A small network was shown many inputs. Here are its activations along a few directions, one row for each input.
In each table, some parts of the input vary, and every possible input appears once, in random order.
A made-up example of a description, with smaller parts first: one of 5 places around a ring, together with either a single point or (one of 2 separate values, together with one of 4 places along a line) or one of 11 places along a line.
Shared parts are said once, and a part with two or three values counts as separate values.

Rows:
r1: |  0.843 | -3.899 |  2.610 |  1.026 |  1.152 | -0.281 | -4.127 | -2.649 | -1.551 |  2.433 | -1.789 |
r2: | -2.308 | -0.853 |  2.533 |  0.311 |  2.221 |  4.704 |  2.495 | -1.231 |  4.366 | -0.465 |  1.116 |
r3: | -2.711 |  3.625 |  0.002 |  2.924 | -2.871 | -3.998 | -1.547 |  4.537 |  1.435 |  0.736 |  0.897 |
r4: |  4.063 | -0.166 | -4.325 | -1.900 |  2.543 | -3.669 |  1.710 |  1.117 | -6.466 | -0.585 | -5.146 |
r5: |  0.776 |  3.504 | -3.047 |  0.006 | -4.829 | -2.315 | -0.821 |  2.060 | -1.115 | -2.527 |  1.162 |
r6: |  0.585 | -3.382 |  2.100 |  0.407 |  1.936 |  0.660 | -5.538 | -2.636 |  0.216 |  0.154 | -2.809 |
r7: | -1.726 | -2.801 |  2.203 | -0.429 | -2.459 | -2.721 | -1.119 |  0.553 |  4.127 | -1.281 |  4.413 |
r8: | -2.665 |  0.179 |  1.902 |  0.299 |  1.781 |  5.445 |  0.492 | -1.557 |  3.425 | -0.340 |  1.399 |
r9: | -1.423 | -1.307 |  1.535 | -0.136 | -3.684 | -1.314 | -2.863 |  0.683 |  2.306 |  0.089 |  4.849 |
r10: | -0.484 |  0.937 |  0.946 |  3.945 |  1.785 | -2.697 | -2.788 |  1.508 | -2.337 |  3.107 | -5.905 |
r11: | -2.798 | -1.581 |  3.134 |  0.525 |  1.461 |  3.437 |  3.641 | -1.418 |  1.992 |  1.778 |  2.257 |
r12: | -3.445 |  4.404 |  0.868 |  3.543 |  1.604 |  2.180 |  3.439 |  2.850 |  0.594 |  2.846 | -2.159 |
r13: |  0.525 | -5.232 |  3.318 |  0.812 |  1.801 | -1.416 | -2.470 | -2.528 | -1.029 |  2.278 | -1.877 |
r14: |  1.574 |  4.454 | -2.693 | -3.279 |  2.045 |  4.193 |  4.397 |  0.206 | -1.038 |  0.404 | -0.088 |
r15: |  3.141 |  0.829 | -2.380 |  0.868 | -0.377 | -0.965 | -1.921 | -1.029 | -5.102 | -0.241 | -5.807 |
r16: |  0.768 |  3.325 | -4.146 | -1.889 |  2.527 |  1.094 |  7.562 |  2.540 | -3.372 | -1.023 | -1.142 |
r17: |  1.419 | -2.738 |  2.310 |  1.401 |  1.346 |  0.582 | -5.316 | -2.931 | -0.993 |  0.935 | -2.157 |
r18: |  1.031 |  3.408 | -3.531 | -0.165 |  0.227 |  2.239 |  7.509 |  0.978 | -2.405 | -0.487 | -1.024 |
r19: |  1.491 |  2.364 | -4.395 | -1.240 | -3.970 | -4.601 |  2.021 |  2.293 | -1.939 | -2.415 |  1.708 |
r20: | -2.321 | -0.435 |  2.402 |  0.451 |  0.648 |  4.670 |  1.986 | -1.309 |  1.513 |  2.042 |  1.996 |
r21: | -1.712 | -0.673 |  1.016 | -0.534 | -2.662 | -0.683 | -4.375 |  0.385 |  4.003 | -2.058 |  3.896 |
r22: | -2.674 | -1.916 |  3.097 |  0.236 |  1.894 |  3.133 |  3.781 | -1.397 |  3.553 |  0.504 |  1.344 |
r23: |  4.270 | -0.153 | -3.927 | -0.123 |  0.371 | -2.842 |  1.392 | -0.581 | -5.701 |  0.011 | -5.101 |
r24: | -0.391 |  4.527 | -2.866 |  0.765 | -0.119 |  4.510 |  4.587 |  0.525 | -1.722 | -0.485 | -1.357 |
r25: |  0.774 | -4.601 |  2.430 |  0.571 |  2.523 | -0.341 | -3.755 | -2.701 |  1.144 |  0.172 | -2.949 |
r26: | -0.860 |  0.014 |  1.347 |  0.379 | -3.330 | -0.630 | -4.005 |  0.306 |  2.920 | -1.417 |  4.689 |
r27: | -1.804 |  0.908 |  2.206 |  1.095 |  1.009 |  5.544 |  0.906 | -1.608 |  2.268 |  0.401 |  2.045 |
r28: |  0.388 | -5.563 |  3.171 |  0.596 |  2.222 | -1.733 | -2.371 | -2.524 |  0.622 |  1.017 | -2.396 |
r29: |  1.669 |  2.454 | -5.079 | -2.694 | -1.535 | -5.095 |  2.993 |  3.959 | -2.750 | -2.839 |  1.656 |
r30: |  4.901 |  1.175 | -3.076 | -3.137 |  2.024 | -1.104 | -1.645 | -1.218 | -4.207 |  0.912 | -3.618 |
r31: |  2.397 |  3.387 | -3.381 | -4.052 | -2.476 | -2.067 | -0.435 |  1.807 | -0.288 | -1.397 |  3.046 |
r32: | -1.451 | -1.740 |  1.503 | -0.450 | -2.112 | -1.482 | -2.567 |  0.535 |  4.846 | -2.128 |  3.835 |
r33: | -1.843 | -2.453 |  2.210 | -0.131 | -2.696 | -2.437 | -1.245 |  0.476 |  2.685 | -0.128 |  5.018 |
Changing only one part turns r3 into r12. The same change can be made to r31. Which row results?
Answer: r14
Describe the family of inputs behind these rows.
Answer: one of 3 separate values, together with either a single point or one of 4 places along a line or one of 6 places around a ring
Which other rows does r17 become when the place on the ring of 6 takes its other values? List them by row number.
Answer: r1, r6, r13, r25, r28
Which other rows does r5 become when the place on the line of 4 takes its other values? List them by row number.
Answer: r19, r29, r31

Rows:
r34: |  1.139 | -0.937 |  0.169 |  1.986 | -0.481 | -4.075 | -4.313 |  0.296 | -2.322 |  1.212 | -3.007 |
r35: |  1.997 | -3.258 |  0.366 | -0.771 |  1.787 |  0.167 | -2.018 | -2.471 | -1.411 | -0.552 | -2.320 |
r36: |  0.077 | -1.205 |  0.976 |  1.851 |  2.113 |  0.147 | -2.256 | -1.029 | -1.291 |  1.188 | -4.086 |
r37: |  4.506 |  5.895 | -7.726 | -3.906 |  0.103 | -1.046 |  7.003 |  2.738 | -5.526 | -1.717 | -2.055 |
r38: | -2.156 | -1.220 |  1.332 | -1.091 | -3.229 | -1.010 | -0.736 |  0.846 |  4.438 | -2.184 |  6.400 |
r39: | -2.705 | -1.706 |  4.176 |  2.371 |  2.127 |  3.213 |  0.477 | -1.552 |  2.282 |  2.160 | -0.674 |
r40: |  2.850 |  7.633 | -7.013 | -1.237 |  0.222 | -0.991 |  6.787 |  3.781 | -5.288 | -0.294 | -3.684 |
r41: | -2.461 |  1.701 |  2.033 |  1.815 | -0.752 |  3.064 | -0.315 | -0.041 |  2.674 |  0.595 |  1.866 |
r42: | -0.992 | -3.990 |  3.262 | -0.478 |  2.201 |  2.963 |  0.646 | -3.015 |  2.167 |  0.942 |  0.983 |
r43: | -3.828 |  0.651 |  1.894 |  1.580 | -2.885 | -0.925 | -0.912 |  2.175 |  4.622 | -0.336 |  4.351 |
r44: |  2.666 | -3.030 | -0.602 | -0.759 | -0.499 | -4.233 | -4.219 | -0.634 | -2.693 | -0.340 | -1.366 |
r45: | -1.093 | -0.533 |  1.134 | -1.361 | -0.709 |  2.724 | -0.142 | -1.093 |  2.347 | -0.676 |  3.593 |
Describe the family of inputs behind these rows.
Answer: one of 2 separate values, together with either a single point or one of 5 places along a line
Changing only the choice among 2 separate values turns r40 into r37. The same change can be made to r43. Which row results?
Answer: r38
A walk changes only the place on the line of 5. It starts at r44 and steps to r35. List the rest of the walk in order.
Answer: r42, r45, r38

Rows:
r46: | -2.072 |  0.632 |  1.145 |  0.875 | -3.119 | -1.116 | -2.128 |  1.213 |  2.118 | -0.779 |  3.353 |
r47: |  4.610 |  7.284 | -9.072 | -3.066 | -1.386 | -2.918 |  6.484 |  4.427 | -6.879 | -1.748 | -2.910 |
r48: | -1.035 |  0.488 | -0.156 | -1.147 |  0.215 |  3.163 |  2.892 | -0.722 |  1.894 | -0.336 |  2.772 |
r49: | -1.136 | -0.550 |  1.950 |  1.418 |  2.928 |  2.489 |  0.668 | -1.045 | -0.430 |  1.684 | -2.459 |
r50: | -2.487 |  2.194 |  0.829 |  0.312 |  0.538 |  2.992 |  2.950 |  0.880 |  2.163 |  0.325 |  1.629 |
r51: | -1.401 | -1.024 |  2.349 |  2.983 |  0.838 |  0.019 | -1.872 | -0.387 |  0.519 |  1.898 | -2.275 |
r52: | -3.140 |  1.568 |  1.212 |  1.758 | -1.482 |  0.625 |  0.900 |  1.378 |  2.641 |  0.409 |  1.787 |
r53: |  0.360 | -2.305 |  1.291 | -0.285 |  2.574 |  2.645 |  0.664 | -2.984 | -0.492 |  1.101 | -1.459 |
r54: | -0.392 | -2.039 |  2.288 |  1.882 | -0.902 | -1.859 | -5.053 | -0.710 |  0.165 |  1.093 | -0.516 |
r55: | -0.918 | -1.778 |  1.324 | -0.737 | -1.911 | -2.071 | -1.444 |  0.764 |  2.962 | -1.466 |  3.821 |
r56: |  5.952 |  5.163 | -8.134 | -1.795 |  1.130 | -3.361 |  3.238 |  2.340 | -8.693 | -0.565 | -7.167 |
r57: |  1.511 | -3.784 |  2.034 | -0.726 |  1.285 |  0.773 | -3.017 | -2.946 |  0.741 | -0.115 | -0.431 |
r58: | -0.244 | -1.120 |  0.606 | -1.705 | -0.974 |  1.435 | -0.326 | -0.903 |  2.582 | -1.764 |  3.767 |
r59: |  0.391 | -4.727 |  2.333 |  0.235 |  0.266 | -2.817 | -3.957 | -1.305 |  0.710 |  0.262 |  0.088 |
Describe the family of inputs behind these rows.
Answer: one of 2 separate values, together with either a single point or one of 6 places around a ring
Changing only the choice among 2 separate values turns r50 into r49. The same change can be made to r47. Which row results?
Answer: r56
